These are the activations of a small network on made-up records, seen along a few directions, one row for each record.
Records have a field called SISIN. Each example row is followed by its value.
Records without SISIN are marked none.
Other fields move the rows too, some of them a lot.
Strong random noise was added to every row along 8 fixed directions; ignore it. To show where, here is one row again and again, with new noise each time:
[ -86 -146 -199  -28  -80   46  -10   45  180  -93 -104  131   18 -300
 -104  212  106 -250 -169   -6 -168 -102 -121  206  114  182  102]
[-215 -101 -229   87 -357  341 -336 -110 -149  504  239  324  -84  264
 -486  267  147 -179  132    5 -337 -463  138  243  218 -490  -33]
[-673 -417   57  -39 -167  210  -75  134  313  145 -104   65  160  218
 -115  176  282 -320 -241  255 -447   94 -266  -59  388  -81  -84]
[ 373  -82   57  470  587  194 -101 -180   81 -107 -599 -125  171 -389
  290  -97 -273  405 -244  -97  330  347 -256   61 -104  155   -8]
[-162  -72 -307 -169 -294  169 -158 -117   61  210  -50  112  -68  -96
 -351  282  406  -88   17   31 -397 -204 -122  111   14 -213  -13]
[-416 -118  238  263 -119  150  326  422 -268  188  298  296   80  207
  -50  173 -566 -331 -249   10   11 -211  314  307  226   40  193]
[-561 -216  243   20   -6   -8  399  534  -87  102  -85 -115  120 -177
   49   85 -303    4 -350  134 -347  153  -38  115  -88  243   15]
[-129  232 -195   -7   29  129  277  510  -84   86 -253  209  239  -15
  116  243 -112 -460 -220 -270  375  -61   10  328  218  462  228]
[-166   95 -217 -272 -287   68  508    6 -170   35   42  -98  -85 -150
 -168  127  264   89  102   86 -248  -63   14  -82 -189  -41  171]
[ 214  494 -250   36   95   62  102  541 -501  397 -350  111   70 -415
  -66  309 -365  104 -179 -491  252 -195  141  600 -418  310  101]

[  -8  300   83  145  -62  256   62  -66 -268  383 -134  211   78  584
  -31  147   96   23   15 -141  389  -27   94   50   10 -313   18]  kataz
[ 420  159 -487  -56  152  -26  252 -223  246 -497 -144 -188   52 -332
  245 -249  292 -204  323 -104  390   27 -136 -198  250  431  213]  none
[-145 -414 -318   26  -87  -44  420  -79  270 -594  408 -201  -51 -359
   23 -366   51 -259  307  323 -243 -167  -19 -175  461  293  208]  dip
[-244 -343  526  285  175  325    7 -223    5  -85  -16 -159  103  355
  123   48 -419  326 -327  158   43  273  -23 -349   82 -600  -24]  lize
[ 246  622  -43 -264  -84 -141  730  133 -365 -133    7    4  -53   -8
  136   39  -19   88   91 -214  519   71  167 -100 -309  220  349]  bami
[ 163  153  156   47   63  191 -296 -443 -237  416 -277 -118  -50  138
 -173  108  120  754  -12   10  -92  188 -184 -213 -517 -688 -263]  zot
[  19   57 -162  -25 -110 -160  -53  179   33  -69  108  196 -121 -378
 -129  168 -117 -205 -102  -74  -68 -277  138  348 -108  258   81]  vifiz
[ 247  206 -439 -177  -28  -31 -580 -136  203   50 -261   47  -12 -160
 -150  154  478 -186   94 -264  -23 -120 -223  108   76   16  -81]  none
[  69   16   92  136  128  210 -118 -180  123 -110    2   43   99  349
  126  -18  -96 -135  -19  -72  423  126  -81 -146  357 -185   64]  bami
[ 375   54 -326   38   84   69 -615 -175  -92  219  -34 -109  -80 -229
 -268  -62  -62  233  272 -166 -140 -312   11  228 -130 -201 -142]  zot
[ 562  153 -421   -2 -144 -295   53 -210   61 -262  395  264 -280 -394
 -170 -148  107 -163  442  -37   58 -413  291  220  -22  288  205]  vifiz
[-409  189 -273 -527  -67 -223 -139  730  267  180 -568  -74  180 -251
  -20  306  474 -330 -293 -242 -166  174 -345  205 -108  537 -186]  vifiz
[ -70 -359  135  253  -26 -163  208   12  226 -489  470  204   -4 -113
   45 -237 -286 -433   27  243  -64 -220  174   98  404  327  174]  dip
[-107  -38 -410  110 -187  338  -86   34 -150  425  222  -35    5  445
 -233 -250  311  -71  556   74 -103 -345  133 -127  426 -157  -93]  lize
[ 287  283 -235   19 -111   -4  278 -204 -261  198 -124  -34 -103 -105
 -125  -60  341  394  315  -22   10  -86   65    5 -359  -82   11]  kataz
[ 410  200 -564    9  -47   39   57  -72 -210  -12  136    7 -158 -428
 -107 -112    2   39  451 -181   57 -475  228  207 -100  149  218]  dem
[ -95 -217   88  227   24  -28   99   51   59 -140  287  135   -6  113
   63 -168 -216 -211   38   97   11 -126  165   19  320  118  100]  none
[-161   15  236   48   13  -70  -31  179  -37  207  -55   15   28   56
   41    2 -147  146 -163   -9 -155  131  -17   63 -205  -63 -122]  dem
[-282 -215  258  106  -26  -58  167  273  -83 -134  397  -16   46  -12
   -1 -131 -489 -152  -61  132 -225 -115  215   59  146   23  110]  dip
[ 210   -7 -454   80   25  -79 -378  149 -101  411  -26 -213 -116 -261
 -208 -474  238  250  700    8 -367 -322   30  169  -37  212 -265]  kataz
[ 128  143 -363  102  102  113 -728  395 -116  568 -230   18   56 -228
 -209   14   57    1  189 -327  -79 -307  -24  490   19  213 -288]  bami
[-557  -29  168  -66 -138   79  409  510 -227  305  133 -158  110  449
   48 -154  -83  -29  137  184 -185   20  126 -194  185    3 -107]  lize
[-169  -66 -110  -77 -148    8  -61   48  144  -10 -174  149    4 -190
  -86  307  236 -179 -241  -37 -172  -99 -157  155 -102   39  -34]  dem
[ -88  162 -300 -544 -137  -16 -392  155  159   76 -155  -61  102   52
 -140  348  322 -377  -64 -247  -57  -75 -199  124  120  -27  -69]  zot

Here are new rows. What is SISIN for each?
[-126  125  146 -408 -136  -54 -175   -3  109  181 -490 -144   -1  -28
  -76  300  531  344 -309   50 -384  434 -373 -203 -502 -214 -263]  lize
[ 200  -24   24   55   77  -34 -464 -141 -103  215   38 -238  -87  -93
 -165 -175 -101  415  152   -7 -264  -28   13   33 -231 -190 -263]  zot
[  10 -176  188   58  -59   55  -45 -226   51  -65   96  -62  -65   21
  -87  -16 -104  234  -45  163 -250   15   30 -159  -55 -359   -7]  lize
[-252  -88   12  -37 -193  106   62    0 -181  238   22   30  -71 -169
 -272  111   73  309  -38  111 -407 -130    1   20 -300 -316 -131]  dip
[-240 -100  121  -53   32  155 -156   -3  156   14 -229  -36  188  213
   63  116   22 -120 -247   64  -29  194 -198 -102  186 -146  -24]  zot
[ 308  329 -201 -176  -61  -91 -118  -88   79 -136 -334  369  -29 -366
  -19  572  195 -109 -420 -354  282  -72 -152  311 -363   95  152]  dem
[-504 -212  706  -56 -238  -96  144   46  -28  -14  578  239 -108  683
  -32  186 -286 -238 -298  254 -166  149  301 -154  115 -435  -24]  vifiz
[-192 -362  576  480  157 -110 -101 -105   -1   17  168   99 -113  -39
  -48   -6 -537  329 -374  242 -289  135   98   62 -211 -271 -131]  vifiz
